Each row below is a small network's average activation on inputs in which a field has the value named, seen along a few directions.
Values that are neighbours, or in one group, have similar rows; names and order tell nothing.
Strong random noise was added to every row along 11 fixed directions; ignore it. To show where, here is one row again and again, with new noise each time:
[ 129  305  -52   72   37 -284   96   39  318  170  304  -46  -66 -133
  120  -85 -188   53   46    5  234   10]
[ -63  361   62  -61  196 -287  183   70 -157  -30  236   50  148  -87
   27   60  -91  278    0  -37  -82  362]
[  85 -136  338 -156 -122  191  -84   41 -435   13  -72  -49   18  315
  -93  339  152   10  -53  -44 -238  372]
[ 167  -97  145  148 -263   72  -73    1   27 -101   98   41  126  -42
  159  153  125 -219  -96  -85   78  141]
[   6 -159  -12  -73  147  118   91 -159 -148   19  -47   57  -21 -191
  -28   66  -83  394   95  -46   50 -370]
[-113   56 -275 -169  -15  101   59 -154 -101 -234 -321  -19   60  148
 -340   23 -118   35  409  -36 -114   41]
[-179   78 -115 -194 -192   25   75   93 -253 -358 -190  103  229  152
 -312  147   22  -31  207  -59 -334  558]
[-147  226  146   10 -238 -283   77  -89  130 -110  224 -160   15   11
  -68   81  110 -259 -376  154  106  324]
[-161 -206  109   12   25 -118  141  252   23   98   96  209   13 -108
   28  120 -116  446 -173  -22 -120 -158]
[  67 -116  187 -375 -111  202   45   52 -260   40  -59  -51  -84   93
 -100   78   -4  217   52   -1 -189  198]
[  -8  -63  105  171 -399   -4   91   90  158 -303 -118  124  153  115
   41  216   42  -74  179 -269   24    4]
[ 154  283 -135  -35   97  133  -80 -705 -269 -158 -164 -328   32  156
 -266   43  -54 -196  161   37  159  160]
[-198 -211  248 -166 -187   81  158  236  -74 -146 -324   88   33  403
  -87  164  -95  331  118 -180 -325   14]


Field SIZUG:
zuzi: [-272  126  -87 -176 -387 -138  337  164  219 -394   74  115  127 -352
  -68 -124  214  -54  112   39   49  -85]
kap: [  92 -162   -9 -460 -267  334 -150 -142  -48   32 -205 -126 -217  180
 -180 -219  -73   79 -162  145 -157  272]
kes: [  34 -149 -207  401 -226  -34  -17 -491  341   61  -53  -45 -180  -70
 -281  179 -221   52 -114  -16  446 -593]
zof: [-103  -42   -5  -84 -200   55  137 -178 -111  -65 -266  -69 -259   52
 -399   61 -130  329  185 -272   -3 -202]
pupe: [ 413  -94 -472  302  -12  398 -346 -105  -83   51 -176   93   97    4
 -135  -80  -34 -476  499  -44  -69   92]
sul: [-157 -157  199  506  607  -88 -152  186 -347 -125  224  278  466 -244
  589   70  329 -213 -528   35 -211  131]
loled: [  56  330  407 -264  119  -12  -51  128 -501   73  -10 -160 -235  464
  -88  369  289  -13  231 -165 -177  463]
tili: [ 332 -274 -512  437   52  109 -294 -139  169  206   92  272   18 -526
   39 -131 -133   59  -42 -153  276 -356]
pesi: [ 396  457   75  -64 -379  136  125  -70 -113 -182   67  -68  -84 -201
   -4    1  317 -207  762 -413  303   96]
SIZUG is arranged as a 3 by 3 grid.
Q: List every value one step from zuzi, in the order listed.
A: kes, pupe
Q: List every value one step from tili, in the order listed.
A: zof, loled
Each value of SIZUG is a pair of two hidden parts, and every pair occurs once (3 first parts, 3 second parts).
Q: pesi and tili share the first part; pesi and pupe share the second. Which value has the first part of pupe and the second part of tili?
A: loled

Field DISOT:
nen: [-147   71 -676  110  330  -22 -143 -321 -253 -351 -198  105  209 -302
 -369   31    4 -253  226   11   26   53]
dube: [ -35 -343  295 -506   31  -25   71  595  501  385  123  -71 -386 -124
  528 -519  -88  221 -388  177   -2 -310]
gosa: [-107  443 -389   59   61 -155   45 -601  -24 -235 -361 -294  -84  172
 -485  -30 -140   -6  405 -178  232 -142]
koz: [-455    4  -15 -162  -42 -211  -35 -118  146   75  169 -297 -308 -207
 -316 -142  321 -403 -659  567   79  -59]
vuv: [ -64  274  292 -197 -126 -151  227    9   79 -215   70 -170  -34  123
  125 -108  -72  -39  -94  -41  -90  410]
genu: [ 251  198  -81  -97  -10 -109  -43   51  118  230  196  -59 -226  -58
   -4    3 -102   35  215 -117  206  154]
ger: [  -4  211  261 -352  259  -83   34 -142 -307  352  238 -399 -170  169
 -169   99  166  -39 -200  450  121   36]
mur: [  -7 -110 -215  119  417  120  -87 -222 -445  235   26  -52    4 -249
 -275  203  174  -72   99  233  103 -381]
gel: [  21  152  -48 -143  133  -53 -146   84 -169   12   25   54  102  157
  -19  111   60  -24   16   35  -78  408]
lofa: [-209   11  476  -75 -395 -203  272  194   13   72   73 -151 -218  341
 -267  328   11  130 -141  -48  -47  -21]
rof: [ -38  353  113    7  225 -204  288 -571  285 -167  168 -163   50 -300
  339 -336 -301  359 -269   46  358 -328]
kubi: [ -53  225  191   16   40   34   88 -135   65  -56 -216 -239   -6  302
  181 -229  119 -137   85  -23   60 -234]
pasi: [  48   98  383  -94  -97   60  289 -459   84 -121  -84 -264   52   71
  158 -107 -175  242 -107  -45  165 -261]
dasig: [-299 -554 -417 -291  252  245 -416  225  -92  222 -309   79 -115  195
 -338  112  270 -278  -81  492 -190 -317]
zolib: [ 197   95  -68  196  305    8 -132 -337 -345  334  276 -100 -100 -159
 -164   21  -24   41 -254  188   61  108]
ledug: [ 384  101 -270 -101  205  132 -179  276  334  233  -60    9  -56  244
  221 -216 -313 -120  654  -36   21   27]
nosun: [ 159  -33 -225  -60   -5   46 -169 -219 -300   12  452   98  -44 -728
 -163  370  429 -220  -52  169  407   12]
lele: [-247  -47  -30 -163 -240  -58    2  255   93  -78 -175   93 -130  196
 -185    1   64   31  105   -6 -177   62]
san: [ 252  -57 -373 -454 -804  262 -120  248  155  -10 -237   40 -104   46
 -423 -248 -150 -131  372 -221 -229  652]
sasu: [ 123   -1 -243  -28 -152   83 -137 -108   79  -45   97  -52    0 -140
 -125  -98  -56 -429   13  118   11  376]
nafit: [ 234  107  256 -128  -11  245   -4 -164 -133    0   23 -326  -10    5
  252 -133  257 -390  100   91  172  -74]
lisu: [  21 -316 -196  218 -195  176  -58  640   73 -185 -381  460  173  259
   -4   39 -197  185  458 -410 -533  194]
ribe: [  39  568  153   35 -260 -389  138  245  275   80  268  -57   31  280
   33   87  -29 -183  186  -45  128  374]
tem: [ 328  236  -53  334  104   12  119   98  -82  -74  334  339  303 -558
  451 -181   26  263  218 -313    3   84]
dem: [ 228  -65 -219   23 -147  135  -21 -303   12 -146   33   85  205 -170
  -41  -49 -327  133  -93   -1  -33  294]
bukar: [ -35  219 -125   75  243 -229   -7 -335  165  297   30 -271 -316  318
 -324  -78 -446   31 -175  138   35   66]
muvik: [ 192 -173 -182 -369 -163  357   53  217  -24  -42   -1  237 -140 -397
  -10 -244  -34  272  396 -100 -197  113]
DISOT is arranged as 9 separate groups.
Q: Which other values are in the same group as dube? Give them in the order they are listed.
A: nen, genu
Q: Which other values are in the same group as pasi? Give them in the order they are listed.
A: ger, ribe
Q: Which other values are in the same group as bukar? Give them in the order they are listed.
A: vuv, sasu
Q: Which other values are in the same group as dem? Give them in the order they are listed.
A: rof, ledug
Q: Which other values are in the same group as dasig? Give them in the order they are listed.
A: gel, nosun
Q: Which other values are in the same group as mur? Give them in the order they are listed.
A: lofa, nafit
Q: Which other values are in the same group as kubi? Give them in the order they are listed.
A: zolib, tem

Field GAFO:
ziza: [  28 -239 -488  203  -90  171  -40  146  519 -327 -366  293  217 -198
  288 -635 -391   25  178 -275 -164 -148]
zoz: [ 310  265 -550  412  375 -133 -376   68  133  170   59  173  275   63
  149 -255 -336 -196  133  -74  -21  454]
girad: [-159  554 -137 -272   88 -217  442 -356   69 -180   83 -262  -77 -225
 -242 -395 -183  217   83   78   25  104]
gos: [-300  449  -89 -630   76 -192  132  -64 -304 -110  314 -328 -209 -221
 -449  168  497 -510  165  569  132  309]
kugiz: [  88   34  -46 -199 -141   86  116 -410  -76  179  130  -69 -255 -410
 -292   62  -25  426  129   -6  366 -403]
gilu: [ 117  -30    3 -470 -131    6  -18  -46  601  246  -84 -422 -592  190
   18 -186   12 -294  256  161  416 -563]
sal: [  92   59 -381  274 -279  -24  -51  -88   78  135 -147  123  174  407
 -537  -29 -734  275 -150   -7 -376  680]
korer: [  -9    8  302  143  -79   14 -109  142 -431 -394  201  167  395  -86
  269  521  587 -441  -79  -55    4  425]
paf: [ 408  200 -464  140  258  341 -284 -504 -189  -53 -232 -157  134  -56
  -43 -317 -116 -435  450  -61   73  158]
GAFO is arranged as a 3 by 3 grid.
Q: List every value one step from paf, in the order listed.
A: ziza, girad, kugiz
Q: List every value one step from gilu, in the order listed.
A: zoz, korer
Each value of GAFO is a pair of two hidden parts, and every pair occurs once (3 first parts, 3 second parts).
Q: kugiz and korer share the first part; kugiz and zoz share the second. Which value has the first part of zoz and the second part of korer?
A: gilu
